These are the activations of a small network on made-up records, seen along a few directions, one row for each record.
After each row come some of the record's fields: VONI, LUR, TIZ, DUP, RAN, ZIPAL.
Not every record has every field; a missing one is left out.
Other fields move the rows too, some of them a lot.
In the rows, zero is written as 500.
Random noise pushes rows far along 20 fixed directions. That doesn't count. These rows show it; they differ only by the noise:
[539 371 511 463 477 488 540 380 516 581 617 472 598 545 582 439 358 421
 437 387 585 555 638 532 550 322 502 586 643 542 425 576 386 562 421 433
 492 434 472]
[536 481 531 406 455 503 495 644 568 416 612 742 476 562 547 577 637 570
 550 505 487 589 598 575 513 417 627 588 739 537 375 467 625 623 569 523
 435 549 664]
[485 200 246 684 674 421 474 351 574 667 712 474 411 256 715 680 759 458
 453 679 397 660 681 542 459 423 609 610 674 447 443 388 610 736 456 524
 389 404 492]
[448 716 419 617 581 493 455 431 556 623 395 409 384 542 468 540 580 608
 408 627 399 425 430 455 553 528 308 321 458 414 643 547 391 377 612 538
 297 681 579]
[493 560 628 422 564 200 646 596 570 471 477 569 257 439 312 286 511 553
 369 526 572 491 438 444 531 517 342 528 551 373 343 488 473 402 626 298
 543 512 448]
[176 656 253 489 727 659 235 336 533 326 428 618 470 407 471 639 749 356
 382 625 357 671 682 568 673 534 371 629 425 484 431 420 511 530 507 426
 374 632 334]
[341 328 402 294 440 684 257 344 513 405 537 527 605 548 571 607 504 368
 512 561 424 587 743 457 556 451 499 562 492 525 322 526 432 567 469 513
 545 611 518]
[600 609 661 453 544 531 707 532 578 662 422 389 498 503 483 189 385 551
 122 144 504 575 511 564 657 403 543 629 668 652 478 551 521 402 526 454
 328 268 316]
[416 592 610 512 315 406 579 579 509 368 567 565 534 529 278 441 478 559
 677 486 568 433 392 577 618 654 464 362 530 471 395 699 501 424 617 560
 558 522 575]
[611 483 597 463 583 426 469 610 554 555 444 434 392 512 450 313 542 619
 357 554 229 538 566 523 316 533 314 544 625 387 468 501 631 499 600 633
 323 863 622]
[499 546 381 457 540 602 354 538 520 466 467 753 376 511 501 621 567 322
 449 434 457 567 547 418 608 610 805 590 425 641 535 397 367 522 578 353
 559 514 311]
[601 631 596 332 501 618 530 559 470 422 526 610 327 488 203 300 338 519
 493 606 345 513 565 333 317 693 631 735 315 312 416 300 592 338 353 614
 756 478 288]
[568 417 380 663 557 685 424 536 514 567 585 345 410 521 441 592 593 684
 551 339 463 512 679 620 333 361 511 547 695 433 609 499 538 511 433 648
 206 611 468]
[386 689 446 319 490 491 886 528 581 590 476 431 476 555 493 265 533 587
 405 455 500 614 391 546 629 359 341 457 466 528 481 457 535 370 499 365
 517 209 531]
[470 410 579 337 402 382 507 574 301 414 484 585 350 674 617 554 478 655
 602 612 760 378 436 425 384 406 637 415 444 596 585 269 628 498 332 494
 576 358 608]
[651 579 657 701 492 875 156 426 488 473 416 607 675 502 652 595 511 610
 515 434 444 559 697 403 601 461 747 351 761 630 492 597 593 573 382 756
 320 387 597]
[666 397 552 447 392 605 553 673 501 511 399 499 628 638 499 181 360 467
 584 360 332 709 513 479 480 454 593 416 377 415 240 675 446 546 480 514
 665 733 559]
[469 645 394 630 406 758 496 475 523 454 585 402 340 463 330 616 606 675
 516 555 331 430 508 676 482 634 478 537 492 400 541 458 598 424 579 712
 189 573 382]
[562 528 635 523 566 329 448 517 484 613 491 486 643 540 559 680 322 418
 475 535 746 260 357 373 533 538 754 754 347 465 531 421 518 475 364 628
 754 431 554]
[450 242 525 458 366 502 361 422 442 350 561 532 575 553 676 681 535 486
 472 465 583 491 538 439 515 388 608 486 645 614 318 465 599 577 571 518
 377 533 645]
[428 508 606 461 508 201 560 629 472 543 400 613 478 588 669 511 550 547
 232 530 580 444 442 724 699 501 519 496 496 512 491 647 536 611 608 501
 389 724 572]
[590 476 549 563 419 463 552 547 575 368 654 817 655 519 443 617 451 409
 700 366 544 548 580 350 490 431 555 336 773 455 499 729 334 464 588 375
 669 515 695]

[509 228 693 555 385 170 462 414 458 609 626 390 516 412 489 486 387 519
 421 607 590 332 494 598 512 677 551 508 574 469 413 684 534 598 531 690
 516 602 524]
VONI is lafiz, LUR is mina, TIZ is rofov, DUP is masaz, RAN is sud, ZIPAL is nase
[365 393 353 535 371 659 608 521 468 506 517 301 709 694 479 423 526 619
 494 224 472 686 479 632 577 334 635 454 468 504 289 665 605 469 483 698
 359 602 559]
VONI is lafiz, LUR is mina, TIZ is rofov, DUP is pigom, RAN is sud, ZIPAL is suvak
[418 414 576 508 770 407 382 446 535 472 230 336 559 351 583 547 455 368
 268 412 627 404 513 337 507 391 278 582 365 352 479 500 399 387 442 269
 599 532 418]
VONI is tired, LUR is mina, TIZ is rofov, DUP is masaz, RAN is lolu, ZIPAL is suvak
[621 654 456 501 192 743 660 499 622 373 758 553 650 548 481 803 316 305
 826 480 590 259 341 805 577 495 378 738 444 495 508 502 267 573 660 327
 478 496 493]
VONI is lafiz, LUR is pera, DUP is pigom, RAN is sud, ZIPAL is nase
[525 619 604 336 613 454 319 530 564 578 545 603 450 557 489 421 546 543
 554 680 511 523 629 557 497 489 486 708 666 597 467 355 599 645 406 596
 498 518 608]
VONI is lafiz, LUR is pera, DUP is pigom, RAN is sud, ZIPAL is nase
[409 333 379 453 540 466 542 623 582 500 421 392 504 454 599 565 628 477
 503 571 490 555 437 526 565 451 552 584 262 325 228 484 558 574 544 474
 619 571 536]
VONI is tired, LUR is kov, DUP is pigom, RAN is sud, ZIPAL is suvak
[360 517 411 306 306 442 569 411 407 611 656 509 616 688 373 434 454 528
 640 541 377 527 472 287 433 711 676 242 512 738 746 563 533 337 498 803
 677 413 695]
VONI is felus, LUR is kov, DUP is masaz, RAN is lolu, ZIPAL is nase
[467 577 333 540 439 566 631 541 637 676 416 516 431 515 615 475 631 484
 446 443 525 629 427 642 854 418 564 341 399 544 377 660 248 594 659 260
 435 414 418]
VONI is lafiz, LUR is mina, TIZ is rofov, DUP is rov, RAN is lolu, ZIPAL is nase
[448 399 617 551 496 370 573 642 512 384 460 322 658 454 468 420 609 586
 614 361 519 489 314 450 437 501 409 420 649 578 397 522 798 442 599 617
 464 428 753]
VONI is tired, LUR is kov, DUP is rov, RAN is lolu, ZIPAL is suvak
[386 764 368 727 644 578 520 258 352 209 521 542 676 506 473 432 436 347
 590 631 370 621 407 538 425 448 143 509 401 437 550 371 607 452 379 464
 383 610 469]
VONI is lafiz, LUR is kov, DUP is pigom, RAN is sud, ZIPAL is nase
[343 547 336 427 586 449 566 531 548 400 516 641 504 495 504 683 599 370
 507 562 521 525 458 544 522 479 483 647 349 398 480 426 461 494 536 348
 616 601 489]
VONI is tired, LUR is mina, TIZ is sef, DUP is rov, RAN is sud, ZIPAL is suvak
[405 307 508 621 611 350 441 372 405 505 590 473 652 371 412 649 430 464
 189 333 477 471 717 432 414 599 643 623 592 369 633 704 591 403 407 775
 534 601 356]
VONI is felus, LUR is pera, DUP is pigom, RAN is lolu, ZIPAL is nase
[541 669 338 526 454 482 468 355 410 733 541 526 355 698 568 430 485 507
 256 582 304 557 461 615 540 600 599 474 472 747 742 430 419 558 610 619
 176 747 406]
VONI is lafiz, LUR is pera, DUP is pigom, RAN is lolu, ZIPAL is nase
[652 591 530 397 484 524 442 427 470 662 447 590 476 668 757 575 409 496
 280 535 464 433 553 433 489 379 509 463 586 671 746 441 362 539 531 470
 349 587 595]
VONI is felus, LUR is pera, DUP is pigom, RAN is lolu, ZIPAL is suvak
[317 409 416 290 504 541 511 519 632 599 557 592 569 455 492 477 680 532
 526 550 410 709 732 503 637 509 613 435 581 482 369 660 523 560 456 583
 687 373 596]
VONI is felus, LUR is mina, TIZ is sef, DUP is masaz, RAN is sud, ZIPAL is nase
[534 608 539 493 589 431 401 441 671 792 435 443 485 392 551 434 586 378
 362 583 339 496 354 397 682 757 656 553 517 769 531 424 501 531 683 558
 483 390 530]
VONI is lafiz, LUR is mina, TIZ is sef, DUP is masaz, RAN is sud, ZIPAL is nase
[719 555 402 577 521 813 569 406 614 522 488 480 455 421 531 626 474 502
 583 559 310 508 452 106 245 389 449 400 459 320 560 305 404 301 505 380
 564 391 608]
VONI is tired, LUR is mina, TIZ is sef, DUP is masaz, RAN is sud, ZIPAL is suvak
[481 317 440 405 318 543 417 327 561 428 560 463 465 434 583 540 518 363
 617 694 410 511 462 390 537 524 349 372 475 548 275 459 378 569 683 322
 509 505 589]
VONI is lafiz, LUR is kov, DUP is masaz, RAN is lolu, ZIPAL is nase
[566 482 550 519 485 614 171 336 399 443 376 523 517 618 679 623 450 545
 326 609 488 482 578 263 491 382 547 440 498 507 389 418 497 514 492 587
 337 687 595]
VONI is felus, LUR is pera, DUP is pigom, RAN is lolu, ZIPAL is suvak
[618 631 483 545 464 509 549 563 587 624 492 448 318 429 481 519 517 557
 751 868 443 350 339 524 444 648 387 427 269 320 542 408 417 542 515 483
 615 497 555]
VONI is lafiz, LUR is kov, DUP is pigom, RAN is sud, ZIPAL is nase
[768 716 597 782 405 558 734 374 441 376 467 617 430 323 434 451 381 469
 351 620 157 461 138  78 309 783 549 272 386 412 598 333 629 199 698 517
 496 383 484]
VONI is felus, LUR is mina, TIZ is rofov, DUP is rov, RAN is lolu, ZIPAL is nase
[760 397 734 292 327 621 316 581 623 580 482 459 536 649 555 627 281 551
 557 548 509 254 559 274 380 447 544 559 563 417 395 526 359 476 587 610
 588 665 751]
VONI is lafiz, LUR is kov, DUP is pigom, RAN is sud, ZIPAL is nase
[502 588 519 371 564 311 555 522 471 472 649 712 502 538 500 556 517 404
 401 475 542 509 484 527 436 525 605 774 661 707 642 301 638 546 526 493
 501 465 518]
VONI is felus, LUR is pera, DUP is pigom, RAN is sud, ZIPAL is nase
[411 316 450 419 398 500 664 594 458 402 662 435 628 514 489 536 538 561
 501 319 604 576 567 803 468 354 554 748 560 478 349 526 706 613 430 585
 466 484 468]
VONI is lafiz, LUR is pera, DUP is pigom, RAN is lolu, ZIPAL is nase
[385 476 498 489 514 499 447 532 537 414 499 656 297 299 442 639 660 544
 677 656 634 434 634 555 576 586 434 328 520 413 580 554 386 537 455 302
 639 259 387]
VONI is lafiz, LUR is mina, TIZ is rofov, DUP is rov, RAN is lolu, ZIPAL is nase
[278 394 294 509 390 263 562  83 256 473 836 543 576 651 642 550 390 398
 555 856 613 556 491 614 511 426 466 528 444 587 482 369 553 652 308 592
 459 499 536]
VONI is lafiz, LUR is pera, DUP is pigom, RAN is sud, ZIPAL is nase
[595 626 336 657 686 676 563 463 466 559 523 534 660 600 592 529 530 507
 539 472 220 667 508 409 223 385 509 489 568 474 781 364 641 429 359 661
 409 658 693]
VONI is tired, LUR is mina, TIZ is sef, DUP is masaz, RAN is sud, ZIPAL is suvak
[322 535 394 614 663 355 519 538 511 448 426 458 470 291 602 594 792 477
 619 705 549 513 337 720 542 557 306 506 385 508 536 376 679 651 490 382
 483 440 539]
VONI is lafiz, LUR is mina, TIZ is rofov, DUP is masaz, RAN is sud, ZIPAL is nase
[525 698 591 363 505 511 478 581 615 528 499 503 570 598 442 559 406 490
 602 625 520 330 488 509 545 500 343 628 466 377 494 535 407 461 537 554
 597 599 646]
VONI is felus, LUR is kov, DUP is rov, RAN is lolu, ZIPAL is suvak
[578 633 673 442 598 479 716 422 540 580 492 503 587 403 575 368 358 514
 246 438 587 506 536 505 548 357 425 672 599 488 538 453 580 456 333 436
 559 143 421]
VONI is lafiz, LUR is pera, DUP is pigom, RAN is sud, ZIPAL is nase
[574 317 540 373 337 568 688 372 616 517 777 552 611 429 644 570 502 493
 532 544 295 531 647 554 348 422 320 450 913 586 584 541 572 561 596 514
 384 379 749]
VONI is lafiz, LUR is mina, TIZ is rofov, DUP is masaz, RAN is sud, ZIPAL is nase
[656 629 574 534 484 601 379 445 583 624 486 467 388 450 571 512 490 401
 452 475 402 370 425 589 557 649 468 559 650 833 721 370 423 566 676 426
 231 433 425]
VONI is lafiz, LUR is pera, DUP is pigom, RAN is sud, ZIPAL is nase
[354 386 384 397 547 447 588 466 377 642 437 304 516 603 500 138 456 563
 479 547 537 744 570 643 541 384 520 509 221 409 290 529 543 580 213 571
 638 524 379]
VONI is felus, LUR is mina, TIZ is sef, DUP is masaz, RAN is sud, ZIPAL is suvak
[551 578 500 524 511 477 617 691 569 399 354 649 530 398 600 507 616 336
 577 497 349 529 284 465 562 642 472 358 399 570 562 505 491 500 719 285
 620 494 579]
VONI is tired, LUR is kov, DUP is rov, RAN is lolu, ZIPAL is suvak
[397 443 202 606 584 471 561 131 563 694 622 206 420 324 432 493 516 376
 365 648 319 547 469 357 449 540 268 503 391 427 524 410 354 392 585 429
 427 463 360]
VONI is lafiz, LUR is kov, DUP is masaz, RAN is lolu, ZIPAL is nase
[402 481 471 467 592 471 452 180 476 352 438 485 517 414 521 349 458 333
 288 552 480 681 444 151 534 377 347 505 468 531 201 306 515 384 521 251
 518 357 434]
VONI is lafiz, LUR is mina, TIZ is rofov, DUP is rov, RAN is lolu, ZIPAL is nase

Which values does each new row have?
[719 673 761 643 585 371 345 549 589 625 362 655 383 413 605 571 573 632
 184 756 348 383 389 364 569 698 686 530 571 425 436 457 659 535 664 720
 357 670 642]
VONI is tired, LUR is mina, TIZ is rofov, DUP is masaz, RAN is lolu, ZIPAL is suvak
[542 612 554 465 398 460 623 571 513 399 593 679 412 594 549 691 513 586
 477 569 523 346 469 737 443 434 333 527 632 450 657 498 475 531 626 426
 284 693 608]
VONI is lafiz, LUR is mina, TIZ is rofov, DUP is masaz, RAN is sud, ZIPAL is nase
[551 488 553 412 532 619 190 390 423 503 415 616 379 672 622 528 428 563
 370 639 511 507 727 447 470 357 526 505 529 481 457 432 392 582 383 508
 369 729 482]
VONI is lafiz, LUR is mina, TIZ is rofov, DUP is pigom, RAN is sud, ZIPAL is suvak
[511 300 588 362 607 219 727 710 499 648 379 346 285 410 570 172 612 623
 396 358 544 543 508 546 414 434 323 329 654 628 650 505 557 506 521 300
 490 306 495]
VONI is tired, LUR is kov, DUP is rov, RAN is lolu, ZIPAL is suvak
[677 624 486 567 505 625 496 578 603 425 517 698 410 508 494 475 502 403
 684 519 426 563 453 416 512 479 512 470 553 493 419 418 366 531 609 284
 512 499 521]
VONI is tired, LUR is kov, DUP is pigom, RAN is sud, ZIPAL is suvak
[364 414 497 518 613 379 401 507 353 419 441 418 634 474 533 585 515 479
 530 521 529 428 551 588 346 537 357 514 428 470 713 537 630 521 344 633
 557 664 550]
VONI is felus, LUR is pera, DUP is pigom, RAN is sud, ZIPAL is nase
[435 197 487 348 486 391 402 483 622 705 470 117 612 448 551 274 551 405
 620 505 455 576 477 545 535 507 356 541 478 627 223 557 499 655 559 502
 570 573 642]
VONI is tired, LUR is mina, TIZ is rofov, DUP is masaz, RAN is sud, ZIPAL is suvak
[351 482 365 490 639 383 436 278 404 521 643 455 568 512 417 602 483 421
 483 385 686 497 570 343 382 405 505 606 629 683 736 362 496 407 345 494
 535 327 443]
VONI is lafiz, LUR is kov, DUP is masaz, RAN is lolu, ZIPAL is nase
[663 354 572 712 596 565 357 578 486 549 306 241 340 330 634 452 574 541
 536 518 520 415 350 462 461 559 583 503 395 548 418 295 640 585 479 489
 372 360 396]
VONI is tired, LUR is kov, DUP is rov, RAN is lolu, ZIPAL is suvak
[318 663 235 377 544 709 732 480 578 613 489 588 715 568 616 813 488 365
 477 508 365 472 523 535 551 523 569 505 230 386 886 597 351 352 394 534
 748 457 531]
VONI is tired, LUR is mina, TIZ is sef, DUP is pigom, RAN is sud, ZIPAL is suvak
[424 707 453 524 425 494 751 553 527 489 586 471 577 468 399 470 555 542
 749 516 542 474 349 645 549 550 345 400 492 546 651 541 547 451 493 497
 565 265 582]
VONI is felus, LUR is pera, DUP is pigom, RAN is lolu, ZIPAL is nase
[550 466 604 562 529 549 434 507 532 587 463 265 803 491 472 356 397 459
 612 335 421 493 542 590 440 516 320 469 606 553 589 726 508 511 441 667
 508 623 634]
VONI is tired, LUR is kov, DUP is masaz, RAN is lolu, ZIPAL is suvak
[593 729 457 416 582 535 560 493 506 475 565 818 386 596 349 299 479 494
 453 521 332 724 630 259 426 482 558 448 636 513 570 426 442 395 483 444
 575 468 465]
VONI is felus, LUR is kov, DUP is rov, RAN is lolu, ZIPAL is nase
[478 459 479 676 470 172 583 532 480 598 607 466 407 472 395 574 465 459
 604 545 722 328 318 633 586 634 580 523 395 441 516 588 375 544 565 466
 565 551 417]
VONI is felus, LUR is mina, TIZ is rofov, DUP is rov, RAN is lolu, ZIPAL is suvak
[539 623 380 690 451 655 535 386 469 315 615 702 558 546 332 352 495 482
 616 423 315 785 592 456 468 434 409 281 656 436 419 643 419 456 532 445
 390 640 487]
VONI is lafiz, LUR is kov, DUP is masaz, RAN is lolu, ZIPAL is nase
[777 424 807 624 417 245 560 578 478 624 576 377 555 496 547 485 290 602
 482 537 656 232 350 533 392 516 514 615 619 437 482 533 595 571 518 675
 474 536 641]
VONI is lafiz, LUR is kov, DUP is rov, RAN is lolu, ZIPAL is nase
[722 486 667 520 479 830 284 506 356 172 361 681 666 605 601 372 350 405
 635 319 398 651 540 149 318 397 617 374 625 679 429 342 618 444 397 459
 521 444 583]
VONI is tired, LUR is kov, DUP is rov, RAN is lolu, ZIPAL is suvak
[719 282 537 685 432 520 574 519 394 529 540 449 456 489 558 368 394 581
 318 338 416 598 596 503 423 434 686 469 569 409 387 601 545 555 476 607
 354 563 341]
VONI is felus, LUR is kov, DUP is rov, RAN is lolu, ZIPAL is suvak
